These are the activations of a small neural network, seen along a few directions. Each row is one input.
Each table varies a few parts of the input and shows all the possible inputs, shuffled.
Descriptions start from the smaller parts, as in this example, which fits no table here: line(4) and (point or line(9) or (values(3) and ring(8))).
Shared parts are said once, and a part with two or three values counts as separate values.
In the rows, zero is written as 128.

Rows:
row 1: [132  83 152 209 143 169 126  83  93 116 107]
row 2: [113  83 221 168 169 178  78  53  50 122  81]
row 3: [139 148  88 107 128  87  90 156 155 145 138]
row 4: [ 95 104 155 142 134 111 114 147 145 136 107]
row 5: [133 161 122 125  70 119 146 133 114 158 147]
row 6: [123 148  82  76 100  81 164 158 163 150 142]
row 7: [142 163  77  39 107  88 193 198 170  99 171]
row 8: [130  65 177 198 173 199  94  50  68 100  58]
row 9: [116 102 197 180 139 146 110  90  73 139 126]
row 10: [149 160  59 118  69 139 190 127 160 135 143]
row 11: [167 174  59  77  79 148 216 167 171  87 174]
row 12: [126 185  96  92  66 113 176 139 130 153 160]
row 13: [111 129 139 139 162 112  76 144 155 128 117]
row 14: [107  51 202 155 206 154  70  83  79 128  67]
row 15: [131 125 108 109 104  87 133 153 146 156 129]
row 16: [130 100 164 166 209 123  64 120 114 140 121]
row 17: [143 180  58  36 128  94 147 191 183  89 193]
row 18: [126  84 191 154 238 155  34  79  93 124  76]
row 19: [ 99 137 172 155  96 139 125 116 115 134 124]
row 20: [157 138  87 151  74 141 163 118 144 138 128]
row 21: [129 169  60  76 124  84 119 160 170 139 156]
row 22: [121 120 134 183 102 159 143 105 138 112 103]
row 23: [113  69 179 165 176 120  99 122 102 142 110]
row 24: [139 196  94  53  76 124 202 180 141 103 195]
- The inputs of row 6 and row 14 match in every part but one. If row 21 is changed in the same way as row 6 into row 14, which row does it become? => row 18
- Describe the family of inputs behind these rows. => line(4) and line(6)
- Change only the line(6) part in row 22. List by row number the other rows that result. => row 1, row 8, row 10, row 11, row 20

Rows:
row 25: [127 174  94  64  73  94 198 181 159 118 183]
row 26: [116 110  91 147 141 101 102 124 156 164 104]
row 27: [142 106 108 172  96 169 169  83 127 121  90]
row 28: [128 136 155 141  85 173 151  97  77 132 113]
row 29: [146 115 133 143 156 156 127 104  99  93 138]
row 30: [136 100 108 118 173 151 103 118 155  96 105]
row 31: [133 187  81  68  78  97 184 175 168 115 175]
row 32: [122 136 160  91 169 146  98 120 108 110 125]
row 33: [124 113 127 120 163  98  83 140 121 123 123]
row 34: [161 117 127 154 167 164 131 110 125 101 126]
row 35: [117 121 151 111 166  95  99 147 129 132 118]
row 36: [107 141 143 120 132 100  96 125 111 177 125]
row 37: [105 126 120 150 134  99  87 136 124 155 128]
row 38: [ 93 132 142 139 141  94 108 138 135 167 126]
row 39: [159 179  50  82  87 119 173 190 184 125 171]
row 40: [112 109 174 100 163 137 112 136 119 104 135]
row 41: [120 125 112 158 145 106  94 142 150 164 116]
row 42: [143 130 153 114 158 164 132  99  86 118 138]
row 43: [111 132 155 163  96 117 126 113 129 152 125]
row 44: [156  97 104 142 162 164 138  94 131 101 115]
row 45: [133 114 107 172  98 126 119  98 152 152 104]
row 46: [111 114 170 152  86 118 130 120 116 161 134]
row 47: [115 110 168 149  85 161 174 119  83 127 115]
row 48: [138 201  80  51  79 105 181 160 148 122 178]
row 49: [127 119 132 168  90 167 155  95  93 111 113]
row 50: [135 121 129 129 179 149  98 134 148  95 114]
row 51: [119 128 133 173  93 124 108 108 119 144 128]
row 52: [129 128 152  93 161 100  90 136 108 142 119]
row 53: [147 124 128 184  98 172 159 103 119 118  99]
row 54: [126 138 159 142  91 127 114  98 108 168 128]
row 55: [156 158  29  74  81 110 189 167 189 119 158]
row 56: [136  99  99 119 168 102  95 132 153 129  97]
row 57: [123 117 137 120 167 144  92 127 122  88 131]
row 58: [113 128 153 162  94 162 170 104 100 119 108]
row 59: [130 103 165 124 150 151 146 122  93 108 143]
row 60: [118 102 167 100 157  91 107 153 117 138 127]
row 61: [ 98 118 159 132 129  92 111 145 123 172 136]
row 62: [108 124 158 110 173 137 111 131 134  95 125]
row 63: [138 128 127 184 102 131 113 118 145 151 115]
row 64: [144 182  62  74  76 106 176 173 161 115 183]
row 65: [128 122 151 134 163 153 143 109 105 103 135]
row 66: [144 113 121 133 170 105  85 154 149 129 109]
- The inputs of row 46 and row 54 match in every part but one. If row 25 is changed in the same way as row 46 into row 54, which row does it become? => row 48
- The inputs of row 50 and row 62 match in every part but one. If row 53 is changed in the same way as row 50 into row 62, which row does it become? => row 58
- Describe the family of inputs behind these rows. => line(6) and (point or ring(6))
- Change only the line(6) part in row 42. List by row number the other rows that result. => row 29, row 34, row 44, row 59, row 65
- Which other rows agree with row 30 in the line(6) part? List them by row number. => row 26, row 27, row 44, row 45, row 55, row 56
- Start at row 36 and move only the line(6) part, one step at a time. The first step leads to row 61. Which rows follow, in order? => row 38, row 37, row 41, row 26

Rows:
row 67: [153 168 101 110  39 178 239 123 120 101 158]
row 68: [152 172  51  38 138  98 163 192 194  84 177]
row 69: [129 191  60 108  32  74 172 173 174 179 167]
row 70: [125 187  66 103  28  68 175 169 175 179 164]
row 71: [121  86 171 132 208 134  67 108 106 125  91]
row 72: [133  72 181 182 166 173 104  77  85 121  85]
row 73: [105 120 151  95 217  59  31 172 144 150 133]
row 74: [150 172  92 116  42 177 234 116 118 102 165]
row 75: [127 183  66  98  32  74 180 174 176 178 161]
row 76: [131  77 178 186 165 168  99  70  85 120  88]
row 77: [114  86 193 229 103 186 131  55  78 136  81]
row 78: [117  92 190 228  98 189 121  55  76 136  83]
row 79: [100 113 158  90 215  56  36 167 146 150 132]
row 80: [104 108 162  86 216  60  40 173 145 152 127]
row 81: [156 178  93 121  38 176 230 122 116 100 162]
row 82: [151 174  99 116  37 172 236 117 118  99 161]
row 83: [113  89 186 231 106 188 130  55  77 139  86]
row 84: [123  99 161 141 209 134  59 107 108 124  95]
row 85: [156 176  47  36 135 103 153 192 190  84 180]
row 86: [134  83 174 184 161 173  89  72  83 120  89]
row 87: [136  83 173 192 168 172  95  76  83 120  89]
row 88: [ 94 102 159  88 214  53  41 176 143 150 126]
row 89: [108  77 193 230 102 184 136  63  76 135  77]
row 90: [112  82 167 135 204 128  68 110 106 123  89]
row 91: [118  92 169 136 206 131  62 101 108 125  94]
row 92: [123 185  59 103  34  73 175 167 174 182 168]
row 93: [147 161 100 114  35 170 240 125 116  98 156]
row 94: [125  67 178 185 163 165 105  80  82 118  83]
row 95: [121  98 163 134 201 136  52 103 107 124  95]
row 96: [147 161  52  37 137  96 168 202 192  83 172]
row 97: [118  94 187 236 107 190 128  59  76 136  83]
row 98: [118  94 161 137 210 134  63 103 108 127  98]
row 99: [155 178  93 112  33 177 226 117 115  99 165]
row 100: [157 177  47  43 139 103 158 197 192  86 179]
row 101: [154 168  53  33 140 103 166 198 194  86 174]
row 102: [129  80 172 186 169 172  99  73  85 123  93]
row 103: [129 189  60 100  26  73 165 171 173 178 166]
row 104: [100 116 151  90 220  60  36 168 145 152 135]
row 105: [151 170  47  38 144 104 162 192 192  88 181]
row 106: [116  81 196 226 105 189 134  61  78 137  77]
row 107: [121 175  65 101  27  66 182 178 175 177 158]
row 108: [103 120 154  89 210  59  25 168 143 150 133]
- The inputs of row 69 and row 92 match in every part but one. If row 87 is changed in the same way as row 69 into row 92, which row does it become? => row 102
- Describe the family of inputs behind these rows. => line(6) and (values(3) or line(4))
- Start at row 78 and move only the line(6) part, one step at a time. The first step leads to row 97. Which rows follow, in order? => row 83, row 77, row 106, row 89

Rows:
row 109: [119 156 110  95 105 103 152 165 158 131 156]
row 110: [163 142  81 107 110 162 180 134 145  77 147]
row 111: [155 135  90  80 172 130 133 156 158  82 142]
row 112: [103 103 149 149 156  77  45 128 134 181 101]
row 113: [123 153  89 103 117  72 109 170 163 166 146]
row 114: [130 165  82 133  63  98 159 142 152 161 152]
row 115: [151 130  92  66 198 112 110 161 168  87 139]
row 116: [145 153 119 104 100 150 168 130 115 102 157]
row 117: [120 145 112  82 131  86 135 179 157 138 153]
row 118: [128 157 103 111  73 113 180 153 143 130 159]
row 119: [120 127 142 196  61 135 141  91 114 180 101]
row 120: [109 109 149 166 134  93  68 125 124 178 100]
row 121: [119 102 179 140 185 142  85 107  88 121 109]
row 122: [161 144  78 109  83 175 202 123 138  81 139]
row 123: [ 99  92 167 130 173  88  69 136 125 148 110]
row 124: [104 111 163 159 125 124 113 121 118 141 112]
row 125: [131 116 171 167 102 186 157  72  76 124 111]
row 126: [148 100 134 175 114 200 168  76 102  97  99]
row 127: [121 112 173 151 156 160 103  96  91 116 114]
row 128: [141 158 114 107  74 163 191 120 109 106 149]
row 129: [119 147  90  88 139  58  86 173 171 172 147]
row 130: [105  99 168 147 151 107  93 133 115 148 110]
row 131: [137  99 138 158 173 175 116  98 117  90 103]
row 132: [122 163  88 114  92  89 127 154 165 160 149]
row 133: [116 138 113  66 154  69 110 182 164 141 154]
row 134: [147  97 137 171 142 191 145  86 105  93 108]
row 135: [113  97 180 123 208 123  60 110  99 124 108]
row 136: [135 155 124  89 131 137 141 142 129 103 152]
row 137: [130  85 141 130 226 139  72 112 127  98 100]
row 138: [120 122 145 194  84 123 120 101 119 177 110]
row 139: [119 116 158 175  72 152 166 100 100 150 107]
row 140: [131 111 174 166 128 174 133  82  80 118 119]
row 141: [136  90 141 145 202 158  97 108 116  95 101]
row 142: [130 141 127  60 184 101  99 159 137 113 149]
row 143: [134 146 127  76 160 118 123 154 126 106 149]
row 144: [108 121 146 176 109 110  89 114 127 172 104]
row 145: [116 112 160 174  95 139 143 108 105 144 117]
row 146: [126 161  99 113  50 126 202 141 137 130 151]
row 147: [157 144  88  93 144 147 152 145 158  78 144]
row 148: [129 168  79 134  40 112 178 131 145 162 142]
- Describe the family of inputs behind these rows. => values(2) and line(4) and line(5)
- The inputs of row 137 and row 115 match in every part but the values(2) part. If row 144 is changed in the same way as row 137 into row 115, which row does it become? => row 132
- Change only the values(2) part in row 129. List by row number the other rows that result. => row 112
